These are the activations of a small neural network, seen along a few directions. Each row is one input.
In each table, some parts of the input vary, and every possible input appears once, in random order.
Descriptions start from the smaller parts, as in this example, which fits no table here: line(4) and (point or ring(11) or (values(3) and ring(5))).
Shared parts are said once, and a part with two or three values counts as separate values.
In the rows, 128 means zero.

Other details of the inputs shift rows strongly along three fixed directions, in all tables alike. That doesn't count.

Rows:
r1: [132  75 124 130  72 129 142 153 131 110  76  96]
r2: [150 136 121 150 108 119 136 199 111  97  89 106]
r3: [100  91  70 148 134 151 106  48 155 165 109 152]
r4: [126 111  60 150 149  87  76 122 170 138  79 122]
r5: [139 104 102 140 100  90 128  86 141 113 160 132]
r6: [111  79 143 125 105 181 125  96 103 122  96 110]
r7: [166 172 198 122 137 143 141 176  89  89 151 119]
r8: [137 173 136 156 170 135 104 146 116 123 142 124]
r9: [167 178  95 163 157  79 105 175 164 103 123 142]
r10: [114 141 106 133 124 130  89 199  94 152  45 108]
r11: [143 154 151 142 109 129 143 215 115 140 108 110]
r12: [104 125 138 141 119 143 147  42 139 132 159 129]
r13: [138 190 101 141 152 102 117 162 135 170 134 184]
r14: [121  87 164 118 115 167 106 118 108 123  94 100]
r15: [109 158 119 129 126 127 107 195 100 140  67 107]
r16: [144 116 120  67  97 166 150  89 128 125 194 107]
r17: [142  48 173  80  81 142 112 129 116 106  80 103]
r18: [162 135 169 119 133 130 109 194  90  88 114 110]
r19: [127 150  95 148 161  77 109 125 144 116 146 116]
r20: [140 194 123 138 153 100 129 169 149 164 140 177]
r21: [159 186 104  89 145 148 137 129 141 123 200 126]
r22: [113  85 150 120 128 111 128  89 135 123 180 106]
r23: [139  82 214 100  89 175 179 124  77  95 143  88]
r24: [123 111 128 106 141 108 157  67 172 141 158 183]
r25: [122  75 145 122 116 168  93 119  93 129  86 101]
r26: [107 119 106 143 142 152 129  80 154 147 118 137]
r27: [143 145  91 165 186 111  63 162 142 140 112 127]
r28: [133 148 155 108 158 117 165 134 121 107 169 171]
r29: [137 120 124 119 136 123 176  47 146 154 171 150]
r30: [142 153 128 156 104  95 169 145 124  99 173 113]
r31: [145  79 205  90  78 162 142 109 106 105 121 106]
r32: [119 125  98 142  87 104 143  92 146 181 151 144]
r33: [143 121 133 117 116  98 124  79 142 125 171 146]
r34: [103 126  75 145 166 138  90 120 163 141 103 181]
r35: [146 135 168 125 109 130 146  77 121 121 189 137]
r36: [100 109  66 135 105  86 123  61 145 140 114 119]
r37: [141 185 108 143 151 105 119 167 128 168 142 180]
r38: [ 87  79 108 112 103 159  85 160 109 163  52 136]
r39: [145 133 144 122 150 128 176  87 149 145 151 136]
r40: [159 167 193  54 124 175 177 194  94  73 191  76]
r41: [108  73 111 127 124 106 100  55 178 154 151 125]
r42: [101  65  79 119  91 125  98 123 137 134  17  93]
r43: [119 163 154 152 149 148 147 110 108 109 171 121]
r44: [159 160 170 134 145 137 169 115 137 122 161 128]
r45: [135  95 137 123  86  93 153  88 130  95 172 119]
r46: [157 186 167 143 154 134 163 131 121 112 168 131]
r47: [ 98 151 135 125 135 148 103 202 105 140  89 134]
r48: [ 94  96 101 114  90 137  97 151 124 164  28 105]
r49: [122  53 103 122  57 147 113 134 110 175  62 117]
r50: [108 167  92 155 193 131 102 148 176 129 123 179]
r51: [ 98 115 100 141 133 140 146  37 148 148 161 147]
r52: [ 96 193 112 144 156 117 106 164 149 156 128 158]
r53: [107 110 124 132 163 166 100 198 114 104  79 145]
r54: [138 158  77 164 178  82  79 164 142 119 107 117]
r55: [153 142 211 113 148 159 192 185  70  87 154  94]
r56: [112 182 108 144 141  79 149 125 128 105 149 109]
r57: [116  88 164  93 117 130 175  88 113 111 174 159]
Description of these inputs: values(3) and (point or (values(2) and ring(9))).
Changing only the values(3) part turns r46 into r44. The same change can be made to r2. Which row results?
Answer: r1
Changing only the values(3) part turns r27 into r41. The same change can be made to r57. Which row results?
Answer: r24
Which other rows does r53 become when the values(2) part takes its other values? List them by row number.
Answer: r57
Which other rows does r18 become when the ring(9) part takes its other values? List them by row number.
Answer: r5, r23, r30, r35, r37, r49, r55, r57
